These are the activations of a small neural network, seen along a few directions. Each row is one input.
In each table, some parts of the input vary, and every possible input appears once, in random order.
A made-up example of a description, with smaller parts first: values(2) and (point or ring(9) or (line(4) and ring(8))).
Shared parts are said once, and a part with two or three values counts as separate values.

Other details of the inputs vary at random and push rows far along three fixed directions, the same in every table; ignore that.

Rows:
x1: [  15 -110   38  -20   15   56   41   73  -30   48  -35   -7  -40  -15]
x2: [  1  -9   8  46 -46  30  42 108 -59  40 -93 -44  43 -26]
x3: [  4  95 -54  65 -21 -70 -39 -69  14 -50  23  -5  68   6]
x4: [-11   2 -23 -36  11 -17  -9 -88  51 -58  90  41  -3  21]
x5: [-14  84  38  -9 -33 -21 -48   4 -17   2 -63 -67  66  24]
x6: [ 45 -59 -47  24  22  30  65 -30  -1  -8  30  66 -58 -36]
x7: [ 28  26 -68  70 -13  11  63  -4 -22 -17 -32  20  18 -21]
x8: [-13  87  31  -1 -35 -26 -49  11  -2   9 -61 -77  52  21]
x9: [-22  94  30   6 -10 -33 -51  21 -10  17 -53 -71  55  12]
x10: [ -7 -15  55 -73  14  12 -50  -5  34  15   7 -35 -24  20]
x11: [ 29 -47 -55   0  12  27  81 -11  12 -10  32  80 -57 -24]
x12: [ 28 -50 -47  -7  14  32  83 -18  -2 -18  29  90 -42 -21]
x13: [  4  -2 -28 -12  23 -32 -38 -74  52 -50 101  39 -10  -2]
x14: [-39 -39  69 -40  17  -2 -52  -2   1  12  14 -32 -30  51]
x15: [-19  -5  59 -67  37  -2 -48   9  26  13  16 -28 -27   6]
x16: [-19  94  37 -12 -28 -30 -44  12 -20  14 -59 -56  65  23]
x17: [ 51 -81  32 -25  21  68  11  71 -29  48 -41  15 -51 -42]
x18: [   1 -103  -37   17   16   41   60  -15   -4  -11   42   71  -58   14]
x19: [-13  14 -81 101 -55   9  66  18 -36 -25 -22  35  40   2]
x20: [ -8   0  62 -72  25  -6 -41  -3  24  26  10 -25 -36  22]
x21: [-14  76  26  10 -30 -20 -69  14  -3  13 -53 -77  63  -4]
x22: [-23 -46  69 -46  26 -18 -40  -1  10  15  19 -48 -17  29]
x23: [  17   25   -1   32  -34   51   31   99  -48   33 -103  -37   30  -39]
x24: [ 25  33 -89  82 -26  16  64   1 -19 -22 -37  22  40 -26]
x25: [-11   7 -26 -15  28 -42 -22 -83  54 -40  95  38 -21  -4]
x26: [-20 102 -63  40 -46 -51 -15 -58  36 -55  26 -11  69  16]
x27: [ 36 -76  37 -50  10  82  39  56 -30  40 -52  16 -43 -19]
x28: [ -5  -4  66 -57  34  -9 -56  -5  16  30  17 -26 -34   0]
x29: [ -9 -14  60 -62  18   8 -62   3  27  13  24 -33 -25  -9]
x30: [-27 -21 -20  -1  32 -63  -1 -82  39 -34 101  25  -8  34]
x31: [ -1 -10  62 -61  32 -13 -71  13  18  17  22 -14 -25  -7]
x32: [-16  20 -81 101 -46  -5  72  20 -42 -17 -28  45  34   0]
x33: [  8 -99  41 -23  17  43  50  88 -35  52 -32   5 -48 -24]
x34: [ -9  23 -77 103 -38  -9  71   9 -49  -9 -29  41  30  11]
x35: [  8   8 -22  -7  39 -50 -32 -83  41 -34  95  47 -19   7]
Each input here is: ring(5) and (values(2) or line(5)).
Changing only the ring(5) part turns x23 into x9. The same change can be made to x19. Which row results? -> x34
Change only the line(5) part in x13. List by row number the other rows that result. -> x4, x23, x26, x29
List by row number the other rows that have the ring(5) part in common with x8. -> x3, x5, x6, x7, x14, x22
Change only the ring(5) part in x2. List by row number the other rows that result. -> x1, x22, x30, x33

Rows:
x36: [-30 -38  77 -50  30  -8 -39  12  -2  24   9 -32 -37  39]
x37: [ 34 -21   0  15  21  19  22  24 -28  24 -19  28 -33 -36]
x38: [-14  71  15 -16 -25 -14 -56 -23  16 -19 -15 -45  56  29]
x39: [-41  30   3  21 -23 -40 -44 -26   9 -18  10 -39  56  39]
x40: [  2 -23  -6 -36  35 -14   4 -45  36 -23  69  29 -21   0]
x41: [ -8 -21  -8 -32  15   2   1 -54  44 -24  63  25 -37   7]
x42: [-29  83  24 -14 -37 -37 -52  -6   7  -3 -21 -55  57  16]
x43: [-18  74 -53  19 -18 -29 -14 -67  38 -54  30  13  41  22]
x44: [  3  74   3  32 -43  -3  10  33 -39  25 -83 -39  45  -3]
x45: [-28 -56  72 -52  18   6 -48  14   6  13  13 -41 -24  32]
x46: [-12   6  21 -35  21  -8 -30 -14  32  -5  25 -24  -3   4]
x47: [ -5 -22 -37  42 -17  -1  51  15 -25 -11   4  30   4   3]
x48: [ -1 -25  74 -65  35   1 -66  21  10  25  17 -18 -32 -15]
x49: [ 34 -35  39 -15  -3  40  -6  70 -22  45 -57 -27 -17 -28]
x50: [ -8 -26   4  22  -1   9  31  29 -34  30 -29   6  -8  13]
x51: [ 25 -42  37 -26   9  44   0  72 -13  49 -42 -16 -41 -29]
x52: [-27 -25 -45  22  14 -28  14 -68  35 -51  92  39 -15  31]
x53: [ 16 -14 -48  15  26 -23 -12 -81  37 -48  89  48 -12 -11]
x54: [ 31 -39 -34  24  20  31  34   8  -4  -1  18  50 -38 -44]
x55: [ 35 -10 -40  29   8   1  44  -3 -14   7  -2  38 -25 -22]
x56: [ 12  40 -44  48 -46   4  31  -4 -15 -16 -39  -4  45 -14]
x57: [-10 -25 -41  40 -15   0  50  12 -22  -3   0  34   9   1]
x58: [ 13  80 -47  54 -59  11  40  41 -41  -4 -86   0  67 -16]
x59: [ -1  -9  69 -59  16  -8 -57  26  18  29   2 -33 -17  -1]
x60: [ 27   2 -37   8   3  25  53 -12 -15  -6 -14  48 -20  -2]
x61: [ 32 -54  -9  -7  17  40  43  15  -5   6  -6  20 -24 -28]
x62: [-13 -51  -9  20  -3  27  38  34 -17  16 -14  14 -18  -2]
x63: [-19  75  19  -5   3 -47 -42 -22   9  -4 -14 -49  45  16]
Changing only one part turns x43 into x58. The same change can be made to x54. Which row results? -> x48
What is each input in this table made of? -> line(4) and (values(2) or line(5))
List by row number the other rows that have the line(4) part in common with x60. -> x36, x37, x44, x50, x55, x63
Change only the line(4) part in x61. List by row number the other rows that result. -> x40, x46, x63
Change only the values(2) part in x45. List by row number the other rows that result. -> x39
A walk changes only the line(4) part. It starts at x49 and steps to x51. List the rest of the walk in order. -> x59, x55

Rows:
x64: [-17   4  64 -36  -3  26 -77   3   4   6 -24 -68  16  19]
x65: [-10 -15  18 -60  39 -15 -43 -51  31 -27  67  45 -14  21]
x66: [-23  41 -28 -23 -26 -43  -4 -67  53 -46  53 -12  34  38]
x67: [ -4  32 -10   7 -53   1  -1  17 -21  -7 -30  19  29  13]
x68: [ 33 -37  -6 -12  46  23  42 -18 -13  14  -4  37 -45   3]
x69: [ 25  -7 -41   9  15 -10  23 -28   3 -36  56  79 -16 -20]
x70: [-24  58 -60  27  11 -27  -8 -50  38 -38  39  21  15   8]
x71: [ 10  12  13   4   5  17 -46   0   2  -3 -23 -37  32   8]
x72: [ -4  74 -34   9 -19 -74 -22 -57  46 -31  36 -25  65 -19]
x73: [ 20 -42 -56  27 -15  22  24 -57  23 -42  37  42 -19  12]
x74: [-26  75 -62  56 -34   0  18 -13  -1 -26  -8   7  29  -2]
x75: [ 34 -36  19 -32  16  34  47  58  -9  23 -27  -8 -23 -43]
x76: [ 10  -1  42 -28  15 -20 -92 -34  37   1  38 -43   5  -8]
x77: [ -3  18  32 -47  15 -48 -77 -44  36 -11  69  18   5  -4]
x78: [-13  24  74 -49  -6  -8 -47   1  -1  34 -41 -57  -9  49]
x79: [  6   0  50 -51  10  25  -1  59  -4  34 -60 -50  20  -9]
x80: [ 41 -58  14  -9  25  48  -2  28 -12  10  -5  -3 -38 -31]
x81: [-39  30  58 -50 -17   9 -65  32  19  27 -20 -56 -19  32]
x82: [-53  41 -32  93 -44 -24  19  56 -30  12 -40 -28  48  12]
x83: [ -3  55 -18  34  -5  -6  -4  35   3   0 -24 -12   3 -25]
x84: [ -11 -107   24   16   10   29    7   36  -24   17   -2   -9  -27    9]
x85: [ 12 -38  -8 -22  35   6  -4 -11  36  10  57  37 -71 -37]
x86: [-17 -22 -54  78 -29 -18  60  20 -45 -16   8  59  32   8]
x87: [-16 -21 -40  62 -37  -5  88  59 -47  10 -42 -15  48 -10]
x88: [ 32 -34  28 -33  52   4  10 -13  -3  16  17  16 -64  -3]
x89: [ 20 -37   8 -11  27  33  47 -23 -10  10  -6  36 -51   6]
x90: [-26   1   1  54  -9 -37  21   9 -42  16 -27 -22  22  35]
x91: [-12  35  18 -15 -33  19  18  43 -19  13 -75 -53  47 -14]
x92: [ 10  -6 -12   6 -21  40  38  26 -39  -2 -28  49   2 -17]
x93: [ 47 -38   0  -6  32   2  29 -15  -9  30   8  33 -55 -30]
What is each input in this table made of? -> values(5) and (point or line(5))
Change only the line(5) part in x64. List by row number the other rows that result. -> x71, x73, x76, x80
Change only the line(5) part in x85. List by row number the other rows that result. -> x70, x74, x81, x83
